A small network was shown many inputs. Here are its activations along a few directions, one row for each input.
Each table varies a few parts of the input and shows all the possible inputs, shuffled.
Descriptions start from the smaller parts, as in this example, which fits no table here: one of 5 places around a ring, together with either a single point or one of 9 places around a ring or (one of 3 separate values, together with one of 4 places along a line).
Shared parts are said once, and a part with two or three values counts as separate values.
(in the rows, 128 means zero)

Other details of the inputs shift rows strongly along two fixed directions, in all tables alike. That doesn't count.

Table:
x1: [115 111 185 130 104 132 184  73 120 138 178]
x2: [ 82 121 175 139 168 128 104 132 162  97 145]
x3: [152 140  98  99 125 112 133 127 113 131  95]
x4: [153 133  95 109 119 115 133 137 108 122  98]
x5: [ 97 127 153 150 169 132 121 143 147  56 146]
x6: [116 102 190 128  91 133 183  73 120 155 183]
x7: [119 110 191 132 102 135 189  70 123 144 185]
x8: [175 146  61 139 104 150  90  98 121 201 100]
x9: [108 157 142 109 193 120 111 124 166  88 117]
x10: [157 124  89 111  95 116 123 145 108 165  95]
x11: [ 99 132 138 134 174 121  85 157 164  92 120]
x12: [ 92 116 160 155 162 129  99 152 159  83 149]
x13: [116 104 175 167  89 146 185 106 103 111 183]
x14: [158 119  96 115 104 117 129 147 102 131 107]
x15: [144 158  97  95 133 113 131 122 111 134  81]
x16: [103 127 142 114 182 119  86 145 172 103 122]
x17: [145 152  88 108 108 115 122 142 105 149  76]
x18: [175 139  57 149  98 153  91 108 116 191 103]
x19: [100 132 147 150 169 131 121 142 155  60 147]
x20: [106 108 171 157  81 141 167 112  99 131 160]
x21: [169 140  35 164 116 171 124 159  87 173 136]
x22: [123  82 169 158  69 140 166 114  99 149 178]
x23: [140 148  95 108 111 117 120 142 101 143  77]
x24: [113 102 174 167  74 146 172 117  97 129 172]
x25: [ 92 151 148 114 182 120  95 134 161  94 111]
x26: [151 154  94 104 128 117 133 133 111 130  86]
x27: [118 129 136 115 182 120  99 148 171  85 129]
x28: [113 136 137 108 184 115 100 136 178  93 127]
x29: [ 89 124 174 136 171 128 104 134 167 101 146]
x30: [100 124 138 141 171 123  81 167 152  79 121]
x31: [116 109 157 163  75 140 165 121  98 130 159]
x32: [ 93 110 164 136 168 129 101 142 167  94 151]
x33: [109 116 176 146 102 139 181  90 109 122 167]
x34: [121  92 181 141  76 139 174  93 114 171 179]
x35: [105 120 156 129 172 124 114 134 174  84 153]
x36: [122  98 181 150  91 140 188  92 113 126 189]
x37: [107 109 181 138  90 133 161  92 112 162 159]
x38: [121 102 193 128  90 135 188  71 123 161 189]
x39: [146 145  90 115 122 119 131 144 102 115  86]
x40: [155 127  93 119 115 117 132 145 102 114 104]
x41: [176 132  54 159  92 157  91 119 112 182 106]
x42: [129  99 160 154  87 136 179 106 108 119 179]
x43: [123 105 169 128  82 131 168  87 120 181 164]
x44: [159 142  97  85 115 108 133 117 122 164  95]
x45: [146 144  92 117 106 121 122 153 100 139  82]
x46: [108 115 153 138 168 125 111 143 168  76 157]
x47: [146 145  98 100 110 110 117 131 113 172  80]
x48: [150 155  87 105 124 115 133 132 112 131  83]
x49: [151 125  96 128  99 120 115 160  97 145  95]
x50: [121 124 132 123 179 121  96 158 165  76 132]
x51: [110 123 139 122 179 123  86 156 172  98 127]
x52: [143 137  90 128 101 121 119 161  90 125  84]
x53: [113 109 178 157  94 144 186  98 108 119 178]
x54: [117 142 137 110 190 117 108 133 169  83 125]
x55: [114 152  90 160 212 169  86 147 164 120 164]
x56: [161 129  94 118 115 119 134 145 105 119 107]
x57: [ 99 144 128 166 204 175 108 119 169 129 196]
x58: [111 133 139 107 185 116  98 137 170  89 124]
x59: [162 120  85 119  91 117 120 154 102 158  98]
x60: [149 162  90  95 129 112 133 122 116 140  80]
x61: [145 150  96 107 112 118 122 142 105 148  79]
x62: [106 146 129 130 181 123 110 145 160  68 121]
x63: [109 121 182 138  91 137 172  89 112 155 161]
x64: [113 119 135 131 176 124  83 165 167  90 130]
x65: [147 144 104  99 114 113 117 132 112 171  83]
x66: [122 117 174 128 102 129 183  74 125 145 172]
x67: [155 134 103  91 108 113 124 125 117 182  93]
x68: [116 135 140 105 187 117 100 137 176  94 127]
x69: [147 139  94 110 104 113 117 142 109 163  83]
x70: [143 129  97 119 103 118 114 152  98 148  86]
x71: [144 159  92  98 113 112 122 131 110 158  73]
x72: [149 131  97 118 104 119 116 152 102 153  89]
x73: [ 96 142 136 134 172 125  95 155 160  79 117]
x74: [178 127  52 169  86 159  91 127 107 174 110]
x75: [115  98 183 131  83 134 170  84 116 174 172]
x76: [115 146  86 169 207 172  86 159 160 111 166]
x77: [156 129  93 102  99 114 124 135 113 174  93]
x78: [126 104 164 146  92 135 181  97 114 127 176]
x79: [156 125  97 105 108 116 131 139 108 139 101]
x80: [105 134 154 122 180 121 121 120 172  82 146]
Each input here is: one of 4 places along a line, together with either one of 2 separate values or (one of 3 separate values, together with one of 6 places around a ring).
Q: The inputs of x7 and x36 match in every part but the place on the line of 4. If x9 is changed in the same way as x7 into x36, which row does it become?
A: x53
Q: The inputs of x70 and x2 match in every part but the place on the line of 4. If x27 is changed in the same way as x70 into x2, which row does it become?
A: x68
Q: Which other rows does x60 become when the place on the line of 4 takes its other values? List them by row number.
A: x19, x48, x62
Q: Which other rows does x74 become when the choice among 2 separate values takes its other values? List them by row number.
A: x21
Q: Which other rows does x19 become when the place on the ring of 6 takes its other values? List them by row number.
A: x12, x31, x42, x46, x59

Table:
x81: [149 143  81 125 126 126 108 147 120 136  94]
x82: [129 115 136 148 105 140 137 122 124 143 152]
x83: [132 146  94 133 150 134 100 151 130 120 106]
x84: [108 120 166 123 110 115 143 123 131 126 132]
x85: [117  99 183 149  88 143 189  85 111 154 195]
x86: [110 124 137 139 165 136 101 136 155 108 142]
x87: [109 141 140 131 170 131 123 131 153  97 141]
x88: [155 128  96 124  95 124 129 128 108 152 107]
x89: [129 134 111 130 149 127  98 145 148 116 118]
x90: [ 91 139 159 123 156 117 118 139 148  93 120]
x91: [148 133 113 123  97 126 158 119 106 153 125]
x92: [145 138  89 124 127 128 111 139 113 139 101]
x93: [107 135 132 151 164 144 106 143 149 104 143]
x94: [155 142  98 100 110 114 125 126 114 156  86]
x95: [ 90 110 192 131 120 122 149 113 134 120 155]
x96: [109 132 134 149 161 141 105 143 156 105 143]
x97: [130 136 129 128 122 130 139 112 128 134 129]
x98: [163 110 124 122  50 128 186  99  79 193 142]
x99: [110 123 139 138 163 134 104 132 154 106 142]
x100: [112  99 187 145  97 133 174 104 108 115 173]
x101: [108 135 131 147 164 139 105 138 149  98 138]
x102: [115 134 142 124 164 124 118 131 162 104 141]
x103: [110 122 144 154 143 148 121 130 137 123 159]
x104: [131 121 142 129 104 123 154 126 104 115 130]
x105: [120 117 160 141 111 139 167 102 116 140 170]
x106: [151 114 114 128  85 128 142 116 103 162 126]
x107: [113 126 150 126 156 118 121 141 149  78 128]
x108: [ 98 126 163 112 154 109 111 139 158 103 121]
x109: [169 151  67  92 116 114 114 135 104 165  69]
x110: [166 153  52 104 129 116  95 154 106 143  61]
x111: [157 156  75  99 131 118 110 136 112 148  75]
x112: [115 113 164 144 108 140 178 104 115 123 176]
x113: [153 137 105 113 103 122 136 117 114 156 108]
x114: [115 139 140 133 144 135 130 114 138 116 137]
x115: [113 122 137 140 163 137  98 143 161 114 145]
x116: [138 137  99 135 129 133 113 144 126 133 112]
x117: [110 134 152 124 152 129 123 116 142 117 132]
x118: [113 119 154 119 159 116 117 140 147  84 130]
x119: [143  87 164 138  40 137 213  83  81 179 185]
x120: [108 129 136 144 164 139 104 135 149 104 142]
x121: [110 131 136 142 159 132 109 132 156  94 136]
x122: [151 131  94 130 108 132 118 143 115 155 113]
x123: [113 131 146 121 166 125 108 121 165 110 136]
x124: [148 126 100 122 111 126 124 128 109 149 110]
x125: [137 116 129 141  96 134 141 116 116 146 141]
x126: [111 130 140 122 169 126 124 134 149  94 142]
x127: [121  74 208 151  50 136 208  82  94 146 199]
x128: [110 125 136 143 167 141  99 143 155 113 146]
x129: [116 123 158 124 131 129 137 106 133 134 141]
x130: [ 94 135 159 122 153 114 118 139 154  95 120]
x131: [131 128 112 124 149 124  98 141 147 121 116]
x132: [141 147  86 123 140 125 105 144 122 121  93]
x133: [173 158  38 103 122 113  94 161 107 147  50]
x134: [165 142  60 110 120 124 100 156 105 160  78]
x135: [117 107 178 133 102 132 160  90 126 148 163]
x136: [127 133 121 112 158 117 119 141 151 102 124]
x137: [127 132 115 139 141 138 111 139 128 129 128]
x138: [117 122 151 120 154 114 117 142 152  82 128]
x139: [107 126 168 137 132 133 144 103 142 120 152]
x140: [ 92 133 163 119 155 115 116 137 147  99 122]
x141: [132 142 100 132 143 131 108 141 128 118 108]
x142: [109 144 143 124 160 128 117 122 147 107 123]
x143: [151 117 108 132  90 133 135 128 105 168 127]
x144: [160 110 117 118  58 128 186 106  73 179 138]
x145: [167 133  86 109  78 120 164 127  86 162 104]
x146: [175 133  63 109  91 120 117 144  95 175  81]
Q: Describe the family of inputs behind these rows.
A: one of 6 places around a ring, together with either one of 2 separate values or one of 4 places along a line or one of 5 places along a line
Q: The inputs of x86 and x81 match in every part but the place on the ring of 6. If x124 is changed in the same way as x86 into x81, which row does it become?
A: x121
Q: The inputs of x141 and x131 match in every part but the place on the ring of 6. If x93 is changed in the same way as x141 into x131, which row does it become?
A: x115
Q: Which other rows does x89 become when the place on the line of 5 takes its other values? List them by row number.
A: x82, x88, x122, x125
Q: Which other rows does x118 become when the choice among 2 separate values takes its other values? List them by row number.
A: x95
Q: Which other rows does x123 become when the place on the line of 4 takes its other values? List them by row number.
A: x98, x119, x135
